A small network was shown many inputs. Here are its activations along a few directions, one row for each input.
In each table, some parts of the input vary, and every possible input appears once, in random order.
Descriptions start from the smaller parts, as in this example, which fits no table here: one of 6 places along a line, together with either a single point or one of 9 places around a ring or (one of 3 separate values, together with one of 8 places around a ring).
Shared parts are said once, and a part with two or three values counts as separate values.
In the rows, 128 means zero.

Other details of the inputs vary at random and push rows far along two fixed directions, the same in every table; ignore that.

Table:
r1: [124 104  93 161 132  86 151 112 150 119 105 133 142  95 161]
r2: [131 171 122 161 100 178  86 105 105 126 175 153 149 151 155]
r3: [156 149 158 117  90 170  86 133 130 115 182 101 116 147 136]
r4: [104  95 131 120 153  94 168 147 135 120  77 115 119 121 105]
r5: [124 143 158 133 103 175  91 132 133 129 176 110 102 167 149]
r6: [173 167 145 162 116 166  81 101  87 159 212 152 141 168 164]
r7: [118 162 144 139 112 199  82 132 123 149 194 135 135 168 129]
r8: [123 115 104 103 159 121 140 129 128 118  89 124 131 124  96]
r9: [129 100 115 131 116  92 169 111 143 112  98 120 121  90 110]
r10: [ 85  86 132  92 139  95 165 146 167 147  84  91  93 114  64]
r11: [133 148 160 135  80 176  88 116 137 124 211 119 120 154 136]
r12: [120 163 150 119 112 186  80 132 115 118 183 135 127 186 150]
r13: [ 85  88 122  87 159 101 174 122 128 143  89 108 113  98  39]
r14: [183 136  54 202 156 112 133 111 108 105 105 168 197  85 229]
r15: [146 121  97 201 153 100 153 135 134 113 107 153 166 100 198]
r16: [126 147 154 102 112 142  76 146 122 142 157 165 114 152 131]
r17: [103 113 112 122 153 118 161 156 135 137  97 128 120 126 107]
r18: [ 97  81 129  87 174 113 183 134 120 141  78 103  99 105  49]
r19: [112 137 189  83 105 132  74 153 133 141 146 138  96 157  91]
r20: [114 140 167  92 132 187  98 119 110 132 171 109 106 162  87]
r21: [167 154 143 159  96 134  84 112 122 152 185 137 123 171 179]
r22: [108  96 124  77 149  66 173 145 125 164  72 123 101 144  56]
r23: [150 116  81 194 168 116 158 108 120 129 128 158 177  77 181]
r24: [175 102  95 176 142 105 157 102 140  93 117 145 157  91 203]
r25: [124 170 140 114 101 161 101 144 113 132 155 126 136 156 144]
r26: [121 101 116 100 144  94 143 130 154 111  83  99 109 116 107]
r27: [135 135  72 184 134  96 151 110 116 106 105 171 173  98 190]
r28: [ 74 104 119  85 139 100 160 143 138 136  92 119 115 128  62]
r29: [148 178 130 145 102 183  85 123 104 135 172 139 154 150 170]
r30: [148 151 139 129 117 148  97 119 103 166 167 145 126 178 123]
r31: [119 163 150 132 105 180  92 104 100 131 185 129 126 145 111]
r32: [ 85 148 171  42 116 170  91 157 129 127 149  93  85 192  44]
r33: [117 108  83 148 152 105 158 114 127 130  97 149 156 100 129]
r34: [ 89  87 142  80 155  85 167 143 144 115  59 102 107 127  66]
r35: [170  95 120 139 130  81 136 122 146 124 109 164 129  78 160]
r36: [137 127 101 153 123  88 158 112 142 117  88 130 136  90 167]
r37: [116 150 167  77 129 186  86 127 112 128 174  98 102 165  68]
r38: [149 109 115 151 144  57 157 125 123 142  91 146 143 126 143]
r39: [175 124  69 226 174 123 157 106 110 120 130 171 184  73 223]
r40: [147  96 103 163 137 101 169 123 155 122 118 131 144  84 154]
r41: [ 87 127 127  78 129 102 167 143 130 133  75 116 109 124  69]
r42: [126  88 131  97 136  69 134 137 154 140  76 139  97  94 110]
r43: [143  99 123 104 136 106 151 127 150 103 105 104 115 109 106]
r44: [145 150 141 152 107 167  81 112 134 111 177 127 128 159 191]
r45: [163 178 153 158  72 177  92 108 126 115 202 132 134 142 182]
r46: [179  99 111 155 130  73 163 110 132 141 117 141 133 110 153]
r47: [ 91 100 124 119 139  80 160 135 143 122  87 121 132 112  94]
r48: [113 121 114 150 126  85 152 120 129 108  89 137 145 106 131]
r49: [171 106  93 196 142 110 165 122 145 114 124 144 151  83 196]
r50: [ 93  87 134  95 144 102 168 153 161 144  77  89  82 117  68]
r51: [115 159 152 134  78 161  83 113 132 124 174 116 109 157 135]
r52: [130  96 133  96 159  95 136 127 121 148  95 152 113  88  87]
r53: [153 191 137 188  91 154  88 114 113 107 178 155 167 143 216]
r54: [149 183 129 146 103 179  66 138 106 114 187 139 152 166 186]
r55: [ 91  84 118  85 166 114 178 144 129 142  63 111 102 122  53]
r56: [111 153 172  92 112 157  82 145 131 110 157 102 111 178  97]
r57: [111  73 143  85 139 107 182 142 150 128  87  91  84 112  63]
r58: [108 154 157 114 118 202  92 146 121 153 175 118 106 176  93]
r59: [168 122  82 176 136  92 132 119 136 103 101 132 159  88 208]
r60: [ 87 128 166  56 129 177 108 138 125 140 133 100  88 179  44]
r61: [173 143  85 208 133  87 144 118 119 100 104 161 199  84 244]
r62: [123 111 118 101 153 105 170 126 115 138  81 110 131  87  89]
r63: [ 93 139 157  91 121 171 113 154 120 136 152 114  98 179  92]
r64: [ 97 135 187  43 110 166  71 151 125 166 148 131  74 169  37]
r65: [178 136  78 208 145  87 131 122 119  89 105 158 196  88 240]
r66: [145 169 152 122 116 192  71 124  98 128 192 115 131 151 130]
r67: [155 107 113 131 123  93 171 125 141 118  93 115 138  81 144]
r68: [117 149 162  94  89 150 101 139 137 138 144  90 101 150 114]
r69: [129 156 143 174 113 155  95 135 133 125 179 141 155 149 176]
r70: [114 118 118 107 150 104 176 114 117 134  82 120 124  88  83]
r71: [ 92 102 106 113 155  99 171 151 144 139  87 128 130 114  95]
r72: [123 175 140 123 102 176 100 119 111 137 157 135 130 153 125]
Description of these inputs: one of 6 places along a line, together with either one of 2 separate values or one of 10 places around a ring.
- Changing only the place on the line of 6 turns r6 into r46. The same change can be made to r13. Which row results? => r11
- Changing only the place on the line of 6 turns r60 into r34. The same change can be made to r64. Which row results? => r19
- Start at r18 and move only the place on the line of 6, one step at a time. The first step leads to r55. Which rows follow, in order? => r63, r4, r5, r57
- Change only the choice among 2 separate values in r6. List by row number the other rows that result. => r52
- Change only the choice among 2 separate values in r42. List by row number the other rows that result. => r21

Table:
r73: [ 92  69  85 108 191  64 213 138 141 109  25  98 127  93  78]
r74: [147 143  59 205 150 114 158 115 111 122 101 169 190 103 215]
r75: [ 97  70 130  82 172  54 175 147 141 138  48 125 104 114  64]
r76: [134 152 134 161  89 138 106 131 149 126 157 131 130 132 179]
r77: [146 114  53 192 176  92 150 117 123 107  93 188 186  92 213]
r78: [145 165  94 201 128 147 131 119 110 115 152 140 176 128 209]
r79: [177 119  82 190 152  62 152  93 109 118  99 184 181  75 206]
r80: [137 150  77 185 141 122 133 125 114 131 125 180 178 110 201]
r81: [115 162 157  76 117 192  75 144 110 143 168 127 109 163  91]
r82: [164 146 150 119  96 149  84 131 131 129 165 116 116 149 157]
r83: [155 142 101 185 127 130 138  96 118  93 143 139 177  97 189]
r84: [172 157 128 163  86 134  87  99 123 119 179 141 144 142 196]
r85: [105 167 153  91 103 188  90 116 103 137 167 114 114 177  82]
r86: [129 160 159 139 106 141  95 138 114 152 168 148 130 160 147]
r87: [169 125 129 159 137 171 117 113 119 149 183 138 128 121 154]
r88: [160 151 123 175 108 115 119 129 122 135 150 154 149 144 191]
r89: [104 138 147  62 133 170 117 143 114 141 118  98 100 155  57]
r90: [ 91  55 102 107 166  56 207 142 167 101  30 107 112  71  87]
r91: [124 152 136 165  94 153 116 133 138 116 161 130 138 125 174]
r92: [143 156 159 128  94 186  84 131 130 109 182 116 120 131 155]
r93: [112  89 124  84 160 102 184 143 141 113  62  87 117  86  66]
r94: [ 92 162 177  99 100 170  77 153 118 161 172 132 107 175  82]
r95: [161 110 102 179 142 127 150  88 119 143 155 151 144  99 154]
r96: [ 90 162 178 106  92 188 105 149 132 132 178  88 111 173  89]
r97: [120 142 157 112  86 132 108 145 142 147 151 107 103 165 121]
r98: [107 137 173 118 106 190 111 136 129 178 199 110  89 173  78]
r99: [102 129 131  93 133 131 148 118 115 122 111  92 117 131  67]
r100: [153 117  80 208 158 111 154 114 135  82 119 148 186  94 221]
r101: [ 99 145 172  99 118 169  67 147 122 140 173 135 106 181  91]
r102: [107  83 140 113 154 136 152 131 143 154 135 113  92 139  70]
r103: [138  85 129  75 151  67 172 145 137 137  56 110  99 106  71]
r104: [101 112 170  69 106 127 107 150 154 136 133  88  76 178  72]
r105: [173 136  96 174 151 118 111 120 108 122 125 179 172  90 197]
r106: [104 153 181  92  76 179  89 122 132 118 181  98  95 152  86]
r107: [122 143 108 148 141 158 113 125 117 117 138 141 147 157 157]
r108: [129  70 103  94 156  23 205 120 137 130  27 123 115  83  71]
r109: [ 97 106 137  77 141  93 141 128 121 145  85 131 110 112  43]
r110: [169 148 109 184  97 123 105  93 137 103 156 151 155 104 213]
r111: [ 89 113 120  68 144 108 150 126 121 141  84 127 112 118  46]
r112: [112 118 130  80 151 135 154 141 121 124  92  83 110 121  68]
r113: [152 150 152 123  94 161  83 129 143 118 165 117 113 132 156]
r114: [101  56 100 103 160  41 196 140 178 112  25 108 105  78  92]
r115: [133 153 191  76 109 167  73 144 111 151 172 120  96 169  91]
r116: [159 119 113 165 137  96 128 126 132 115 125 153 144 137 183]
- What do these inputs look like to the network? => one of 4 separate values, together with either a single point or one of 10 places around a ring
- Changing only the choice among 4 separate values turns r88 into r103. The same change can be made to r96. Which row results? => r93
- Change only the place on the ring of 10 in r100. List by row number the other rows that result. => r73, r75, r77, r90, r101, r104, r107, r114, r116
- Which other rows agree with r110 in the choice among 4 separate values? List them by row number. => r79, r83, r84, r85, r95, r99, r106, r108, r109, r111

Table:
r117: [116 159 175 114  73 191  76 147 149 137 199  88 102 211 136]
r118: [165 118 121 127 120 111 139  86 129 113 131 139 131  99 137]
r119: [122 168 173  59 113 215  73 146  94 156 170 123  99 185  52]
r120: [114  57 125 117 140  86 199 124 157 128  82 115 106  68  85]
r121: [ 74 121 111 143 138 125 162 128 142 120 101 111 136 131  91]
r122: [145 186 155 123  77 190  60 134 138 108 190 100 120 157 171]
r123: [116 130 147  84 106  98 135 151 129 114  92 108 104 155 105]
r124: [177 122 109 173 114 119 136  95 124  93 135 154 162  65 201]
r125: [158 119  78 201 135 109 151 126 161 109 118 132 159  88 226]
r126: [149 127 101 119 166 123 169 121 100 125 102 121 157  86 116]
r127: [115 113 141 133 115 142 137 143 159 127 136 106 100 104 118]
r128: [105  76 144  93 183 130 130 155 150 115 108 104  96 143  82]
r129: [131 143 107 194 140 155 147 105 107 120 155 119 162 122 172]
r130: [113 135 104 154 153 147 120 124 110 156 132 175 143 140 161]
r131: [ 93  93 146 103 141  62 176 162 154 143  68 130  98 128  78]
r132: [112 154  84 146 130 120 119 125 113 104 120 166 174 120 164]
r133: [145 113 127 102 129  81 119 125 118 151  99 130 121 110  94]
r134: [107 101 130  95 169 133 187 142 120 155 111  95 113 115  50]
r135: [131 108 109 128 165 144 156 140 114 160 110 148 128 128  97]
r136: [117 164 176  70  72 175  74 145 139 121 162  78  99 195 106]
r137: [122  79 124 112 147  66 156 136 137 171  89 123 104 112  72]
r138: [146 132 115 182 115 107 138 138 132 116 136 146 142 152 206]
r139: [168 143 114 173 129  80 108 117 119 129 118 178 177  97 204]
r140: [133  95 128  91 179 120 117 141 133  90  93 116 122 120 112]
r141: [158 182 153 153  76 197  58 122 128 102 203 126 131 125 191]
r142: [ 85 176 172  53 111 199  59 139  97 158 162 134  94 191  70]
r143: [122  83 134  93 142  88 161 118 139 164 108 107  79 129  54]
r144: [148 146  89 178 146 126 153  94  96  98 111 124 179  90 177]
r145: [103 110 162 110 128  93 127 150 144 168 119 133 110 138  88]
r146: [179 177 154 135  86 172  51  93 101 137 215 139 120 167 160]
r147: [154 159 134 156 111 100 108 133 120 109 126 168 153 130 192]
r148: [132 159  78 192 130 125 132 100 116  84 111 149 192 103 190]
r149: [ 69 115 101 123 142 112 152 145 135 134 109 142 136 135  97]
r150: [133  87 132 122 131 108 167 102 149 138 129 125 103 113  95]
- What do these inputs look like to the network? => one of 2 separate values, together with either a single point or one of 6 places around a ring or one of 10 places around a ring
- Changing only the choice among 2 separate values turns r144 into r129. The same change can be made to r123. Which row results? => r138
- Change only the place on the ring of 10 in r127. List by row number the other rows that result. => r117, r120, r125, r131, r137, r138, r143, r145, r150
- Change only the choice among 2 separate values in r130. List by row number the other rows that result. => r142
